A small network was shown many inputs. Here are its activations along a few directions, one row for each input.
Each table varies a few parts of the input and shows all the possible inputs, shuffled.
Descriptions start from the smaller parts, as in this example, which fits no table here: one of 5 places around a ring, together with either a single point or (one of 2 separate values, together with one of 4 places along a line) or one of 9 places around a ring.
Shared parts are said once, and a part with two or three values counts as separate values.

Other details of the inputs vary at random and push rows far along two fixed directions, the same in every table; ignore that.

A family of inputs:
x1: [  4  14 -49  20  45 -48 -14 -70  46  72 -19]
x2: [-43  41  32  -5 -31  39  20 -13  29 -12   5]
x3: [ 52 -57 -46   2  44 -46 -22 -12  27  39  18]
x4: [ -8  -5  73 -30  16  10  42  69 -84 -48 -10]
x5: [ 13 -13 -26  11 -28   2 -24   5  32  23  20]
x6: [  7  16 -28  -5  26   7  14 -16  29   3 -21]
x7: [ 34  -4 -45   7   1   9   6  -5  22  -6  -4]
x8: [-29  -6  90 -49  -8  32  44  80 -71 -51   2]
x9: [-12 -10   0 -26 -18   0 -17  -1 -27  33   0]
x10: [-39  75 -26  -6 -45  54  15 -58  64   9 -24]
x11: [ 53 -71   4  30  73 -70   6  53 -32   0  26]
x12: [  1  -7 -40  11  47 -57 -32 -75  53  79  -3]
x13: [-24  48  -2  28 -48  27  -7 -32  18 -32  -3]
x14: [ 11   9  -6  23 -53  36 -13  -4  14 -41   3]
x15: [ 47 -72  24  22  59 -54   8  56 -35 -18  31]
x16: [-17  42 -15 -14 -64  57  -8 -36 -24 -31 -35]
x17: [ 17 -41 -12  -7  69 -48  -8  -2  20  37   8]
x18: [ 13 -86  63   4  67 -88 -20  71 -97  37  39]
x19: [ -7   0  48 -29  10  14  27  32 -65 -46 -25]
x20: [-33  13  73 -24 -18  59  51  69 -11 -70  17]
x21: [ -5 -11 -12  30  29 -62 -20   5  12  63  27]
x22: [ 11  17 -48   5 -66  43 -35 -45  56  -2   0]
x23: [-30  23  62 -49 -25  53  50  60 -58 -51 -15]
x24: [ 13   2 -83 -15  -9 -12 -52 -95  13  57 -40]
x25: [  6 -30 -15  28  35 -75 -46 -26  21  63  30]
x26: [ -3  39  -3  20 -76  68   6  14  13 -56  -1]
x27: [  7  29 -53 -27 -63  76   5 -34  64 -19  -9]
x28: [  2  46 -70 -12 -11  44   1 -76  67 -10 -48]
x29: [ -1 -10   7  23  50 -53  -7 -34  12  31   0]
x30: [-13  29   9 -47 -28  53  12 -27 -21 -46 -45]
x31: [  17  -66   48   15   67  -84   -5   74 -104   34   24]
x32: [ -2  35   1  23 -78  68   3   6  10 -72  -4]
x33: [-29  11  91  28  14  -3  43  49 -42 -59  15]
x34: [-15 -11  60 -46   2  20  21  37 -56 -36  -9]
x35: [ 21 -59  43  13  90 -64  16  53 -35 -10  19]
x36: [ -5 -61  70  37  59 -96 -10  79 -43  36  68]
x37: [-41  29  93  28 -55  42  21  49 -36 -96  30]
x38: [-16  51 -48 -27 -22  58  19 -38  64   2 -30]
x39: [  42  -26 -111   20   25  -62  -53  -50   65  113    0]
x40: [-36  51  10 -30 -82  80  14   7 -27 -32 -16]
x41: [-18  60 -49  20 -48  25 -21 -68  53  12 -15]
x42: [  54  -33 -116    1   49  -54  -29  -48   66   97   -5]
Each input here is: one of 6 places around a ring, together with either one of 2 separate values or one of 5 places around a ring.
- Changing only the place on the ring of 6 turns x17 into x35. The same change can be made to x3. Which row results? => x15
- Changing only the place on the ring of 6 turns x39 into x22. The same change can be made to x21. Which row results? => x25
- Change only the place on the ring of 6 in x29. List by row number the other rows that result. => x1, x2, x10, x12, x33
- Change only the choice among 2 separate values in x31. List by row number the other rows that result. => x4
- Change only the place on the ring of 5 in x33. List by row number the other rows that result. => x11, x13, x28, x32
- Change only the choice among 2 separate values in x19. List by row number the other rows that result. => x16

A family of inputs:
x43: [  50  -25 -103  -26   14    7  -19  -64   33   23  -44]
x44: [-33  32  28  -3 -28  60  18  16  27 -36   5]
x45: [ -1 -39  12 -16  60 -65 -26  -7 -44  48  -8]
x46: [-10  17 -37 -35  -7   2 -14 -61  22  62 -34]
x47: [-38  45  50 -26 -51  72  44   7 -10 -69   0]
x48: [ 17   6 -44  56 -25  -2 -27 -26  33  14  14]
x49: [-13 -23  71 -10  23 -26  27  61 -70   9   6]
x50: [-18  -5  50  -9  35 -31   5  41 -78 -19  -2]
x51: [-22  24  27  35 -92  70   6  28  13 -60  38]
x52: [  6 -19  -3   8  60 -54  11   2 -21  35   5]
x53: [ 13 -41  18  -9  56 -63  -9 -10 -33  59  -9]
x54: [-11 -11  79  32  29  -6  37  77 -34 -45  21]
x55: [-34  49  54  -5 -52  86  31  12  17 -83   5]
x56: [ 10 -37  -4   2  69 -73   8  -9 -15  38  15]
x57: [  3 -39  18  26  67 -55   0  44  -6  42  21]
x58: [-23 -13  52 -17  20  -7  30  50 -36 -10  29]
x59: [  6  38 -49  27 -29   8 -15 -40  65   1  -5]
x60: [-26  24 -29 -41 -17  20 -30 -55   6  34 -34]
x61: [ 69 -53 -46 -13  72 -54  -6  30 -30  27  -9]
x62: [-21  50  48   7 -80  74  15  16  30 -92  21]
x63: [-19 -13  56 -18  39 -36  -1  68 -76   8  13]
x64: [ 16  21 -67  23 -10 -19 -33 -71  75  21 -11]
x65: [-24  38  16   6 -77  56   5  10  43 -51  14]
x66: [ -3  26 -48  12   5  14 -10 -65  63  14 -26]
x67: [ 49 -10 -75 -46 -14  36 -13 -50  31   1 -37]
x68: [-21  18  41 -14 -23  27  23 -12 -32 -32 -29]
x69: [ 46 -74 -14 -29  41 -26   1  48 -30  15   2]
x70: [ -3 -23   2  -8  52 -50   9  18 -16  48  17]
x71: [-11  39  40  30 -92  77   2  13  16 -85  37]
x72: [ 12  19 -59  44 -43  15 -36 -64  56   5   6]
x73: [  3 -25  53  33  11 -46  14  87 -18 -13  51]
x74: [  2  38 -31 -16  -7   5   0 -56   7  32 -45]
x75: [ 11   3 -70  44 -39  -4 -34 -42  56  45  16]
x76: [ 33 -47  19 -25  21   2  23  85 -53 -23   7]
x77: [-12   9 -53 -19  13 -16 -37 -81   8  38 -49]
- What do these inputs look like to the network? => one of 5 places around a ring, together with either a single point or one of 6 places along a line
- Changing only the place on the ring of 5 turns x73 into x59. The same change can be made to x63. Which row results? => x50
- Change only the place on the line of 6 in x62. List by row number the other rows that result. => x45, x47, x53, x55, x71

A family of inputs:
x78: [  0 -36  45  23  70 -67  16  33 -29   4  22]
x79: [ 10 -37  14 -21  12   2  -8  31 -49 -23  -5]
x80: [ 12  20 -90  -5  23 -36 -27 -87  42  91 -31]
x81: [ -2  42   1  -9 -49  81  22 -14  27 -69 -25]
x82: [ -8  46 -15 -17 -67  83  25  -2   2 -45 -30]
x83: [ 27 -45  14  12  55 -56  17  48 -46  31  15]
x84: [ -3   9 -68  35   8 -40 -52 -76  63  73   7]
x85: [ 15   1 -86 -22  35 -12 -20 -69  94  69 -20]
x86: [ -6  19 -66   8  29 -36 -34 -85  58  63 -36]
x87: [  37    2 -116  -11   11  -19  -29  -65   39   63  -31]
x88: [ 16 -25  32  14  39 -19  23  31 -16 -22  11]
x89: [-19 -11  46  44  13 -35 -15  38 -19   6  37]
x90: [ 15 -54  37  48  46 -72  -6  44 -22  26  56]
x91: [ 19 -56  22 -14  43 -33  -4  29 -51  12   3]
x92: [-10   6  47   9   5  14  33  21 -11 -47   8]
x93: [ -5 -10  78  35 -34  21  29  75 -31 -67  48]
x94: [-11  32 -11 -42 -63  85   5 -22  -8 -63 -23]
x95: [ 31 -64  36  44  33 -62  -8  66 -26   8  48]
x96: [-44  74  10  -9 -63  67  19 -13  -1 -34 -24]
x97: [   4    4   64    2  -12   41   39   71  -38 -101   16]
x98: [ 35 -57  19  39  26 -62 -15  58 -22   1  51]
x99: [-11  15  26 -32 -39  56  19  -6 -23 -43 -15]
x100: [ 16 -35  20  12  55 -59  15  37 -44  37  17]
x101: [  36   -4 -116  -10   10  -18  -36  -60   38   65  -41]
x102: [-33  18  44  14   7   0  20  13  -8 -38   3]
x103: [  5 -46  40  48  49 -76  -9  41 -25  26  56]
x104: [ 36 -46  13  13  57 -41  -1  46 -23 -13   7]
x105: [-50  75  10 -41 -80  81  -5 -52  10 -33 -47]
x106: [-28  16  28 -61 -37  62  22  16   5 -24  -4]
x107: [  13    8 -107  -34   18  -15  -20  -60   72  102  -25]
x108: [ -1  33 -10  12 -94  72  -9   0  33 -65   1]
x109: [   5   12  -75  -32   13  -26  -39 -112   41   79  -39]
x110: [-40  55  28  -4 -42  46  15  14 -22 -21 -21]
x111: [ 11 -62  32  25  46 -61  -6  72   5  38  63]
x112: [-22  24  37 -33 -41  50  20 -13 -21 -39 -13]
x113: [-51  75  17 -40 -81  83   5 -51   9 -46 -38]
- What do these inputs look like to the network? => one of 4 places along a line, together with either a single point or one of 8 places along a line
- Changing only the place on the line of 4 turns x109 into x103. The same change can be made to x113. Which row results? => x84
- Start at x98 and move only the place on the line of 4, one step at a time. The first step leads to x97. Which rows follow, in order? => x87, x94
- Change only the place on the line of 8 in x78. List by row number the other rows that result. => x81, x86, x88, x92, x97, x102, x104
- Change only the place on the line of 4 in x99. List by row number the other rows that result. => x83, x88, x93

A family of inputs:
x114: [ 41 -43 -46  -5  51 -62 -14  -1 -24  66  -5]
x115: [ -1  34  -3 -29 -50  88  37   6  33 -59  -6]
x116: [-29  41  20  11  -3  15  23   9   2 -13 -12]
x117: [-10  35  11 -18 -39  75  23 -20  37 -73 -17]
x118: [ 23 -16 -54  28 -20 -17 -32  -8  37  27  27]
x119: [ 12 -36  -2  11  92 -89   0  -5  27  66  20]
x120: [-24 -17  86  18  43 -45  25  75 -84  -9  24]
x121: [ 27 -13 -31  -3  22 -13   5  15  -1  23 -11]
x122: [  0  10 -50  44 -20 -28 -42 -60  63  67  16]
x123: [-18  45  18 -10 -59  72  20 -14 -29 -76 -24]
x124: [ 13  -9 -12  42 -20 -11 -38 -12  26  -5  23]
x125: [  1 -62  68 -16  46 -47  -1  53 -79  -8  16]
x126: [ -4 -16  30 -39 -19  23   8  36 -39 -13   0]
x127: [-51  12  74 -30 -13  20  14  36 -44 -20   5]
x128: [  19   35 -109   -3  -10   20  -28 -109   76   28  -56]
- Changing only one part turns x118 into x122. The same change can be made to x115. Which row results? => x119
- What do these inputs look like to the network? => one of 3 separate values, together with either a single point or one of 4 places along a line
- Which other rows agree with x125 in the choice among 3 separate values? List them by row number. => x117, x123, x124, x128

A family of inputs:
x129: [-47  10 115   9  40 -13  62  68 -49 -65  21]
x130: [ 34 -31 -37  13  64 -30   9 -12  34   8  -4]
x131: [  7 -35  84  71 -41   2  20 119  -1 -63 101]
x132: [-35  18  -3  67 -13 -44 -40  -9  52  60  50]
x133: [   5   34  -22  -36 -100  104   -5   -1   -9  -80  -24]
x134: [ 28  16 -75 -37   1  45  12 -38  70  12 -31]
x135: [-24  55 -43 -45   4  27   7 -77  59  49 -39]
x136: [-49  86  36   7 -68  67  15 -52   8 -76 -39]
x137: [ 48 -79 -18 -27  63 -58   2  64 -33  48  11]
x138: [-16  42 -49  -4 -36   9 -35 -95   9  40 -43]
x139: [-52  20  75 -56 -35  55  38  52 -55 -26   0]
x140: [ -2 -30 -18 -22  28 -55 -47 -37 -39  78 -14]
x141: [ 50 -63   7  44  73 -72 -14  26 -25  -6  14]
x142: [ 51 -45 -52  15  19 -38 -26  -8 -21  21  -4]
- What do these inputs look like to the network? => one of 2 separate values, together with either a single point or one of 6 places around a ring
- Changing only the choice among 2 separate values turns x131 into x132. The same change can be made to x134. Which row results? => x135
- Start at x138 and move only the place on the ring of 6, one step at a time. The first step leads to x136. Which rows follow, in order? => x129, x135, x139, x140

A family of inputs:
x143: [ -41   87   69  -49  -30  106   77   49  -45 -113  -37]
x144: [ 10 -48  75  46  72 -91  13 101  -4 -21  58]
x145: [ 55 -21 -84   5   8 -38 -28 -55  87  49  23]
x146: [ -5  49 -27 -56  10  69   3 -77  36 -37 -79]
x147: [  4  44   6 -70 -39  89  62   8 -38 -73 -29]
x148: [ 37 -83  36  -3  50 -59  22  60  -7  41  48]
x149: [  9 -10  69  81 -22  -8  16  55 -58 -47  42]
x150: [ 22 -42   5 -29  45 -58  -3  63 -95  19 -25]
x151: [-21  22  73 -11 -94  81  13  79 -24 -66  14]
x152: [ -25   50   79   71  -60   51   48   41  -16 -100   19]
x153: [-29  43 -44 -38  14  24  22 -31  38  25 -42]
x154: [ -7  -2 -57 -10   5 -22 -54 -74  23 106  -6]
x155: [  2 -53  48 -39  44 -21  58  88 -71  -8  29]
x156: [ -28   43  -18  -50  -73   80  -15 -107   -9  -46  -84]
x157: [  14   23 -103   26  -60   41  -64  -57   72    4    3]
x158: [ -11   56  -70  -46  -41   23  -18 -108   -6   33  -69]
x159: [-18 -45  35  -9  44 -75   3  36 -87  51  16]
x160: [ 33  48 -62  31 -81  93  27 -49  71 -46  -9]
x161: [  9 -59  21  -5  41 -44 -28  81 -50  56  28]
x162: [  6  -9 -44   4 -12 -40 -49 -77  40  96  -2]
x163: [-25 -44  94  12  76 -66  14  77 -59  36  48]
x164: [  4 -54  12  64  73 -75  -5  57  20  -9  48]
x165: [ 29 -51 -88  58  46 -96 -84 -73  40  92  37]
x166: [-31  44 -60 -31   7  -7  -5 -88  30  68 -36]
x167: [ -19   51  -12  -47  -11   57   -7 -103   10  -28  -71]
x168: [ 50   0 -68  61 -18  -8 -38 -14  27  27  -4]
x169: [ 48 -72 -85 -36  68 -75 -66 -59 -13  79 -71]
x170: [ -4 -14  81  39 -21 -31  -9  57 -41 -40  63]
x171: [  7  58 -48  55 -39  46  16 -40  85 -30 -28]
x172: [-56  42 107   3 -63  59  43  39 -10 -66  20]
x173: [-28  33 -29 -22   5  35   3 -24  64  34 -23]
x174: [ 42 -81  -5  43  54 -56  -1  52   1  -3  73]
x175: [ -2  43  19   7 -98  67 -16  37  16 -75  22]
x176: [ -58   63   35   40  -84   83   13   -4   31 -110   28]
x177: [-36   9  96   4 -18  33  52  81   6 -58  14]
x178: [ 63 -79 -44 -52  93 -52 -12 -44 -14  40 -34]
x179: [ -4  39 -52  25 -19 -28 -36 -85  89  31   5]
x180: [  7 -28 -66 -33  22 -46 -28  -4 -19  79 -26]
x181: [ 20 -83  61 -15  69 -39  30 103 -51  24  56]
x182: [-21  29  45 -25  34  -7  33   6 -67 -14 -19]
- Changing only one part turns x175 into x170. The same change can be made to x151. Which row results? => x162
- Changing only one part turns x155 into x166. The same change can be made to x147. Which row results? => x182
- What do these inputs look like to the network? => one of 5 places around a ring, together with one of 8 places along a line
- Start at x146 and move only the place on the line of 8, one step at a time. The first step leads to x143. Which rows follow, in order? => x153, x173, x177, x144, x164, x171
- Change only the place on the ring of 5 in x169. List by row number the other rows that result. => x146, x156, x167, x178
- Start at x149 and move only the place on the ring of 5, one step at a time. The first step leads to x168. Which rows follow, in order? => x160, x171, x152
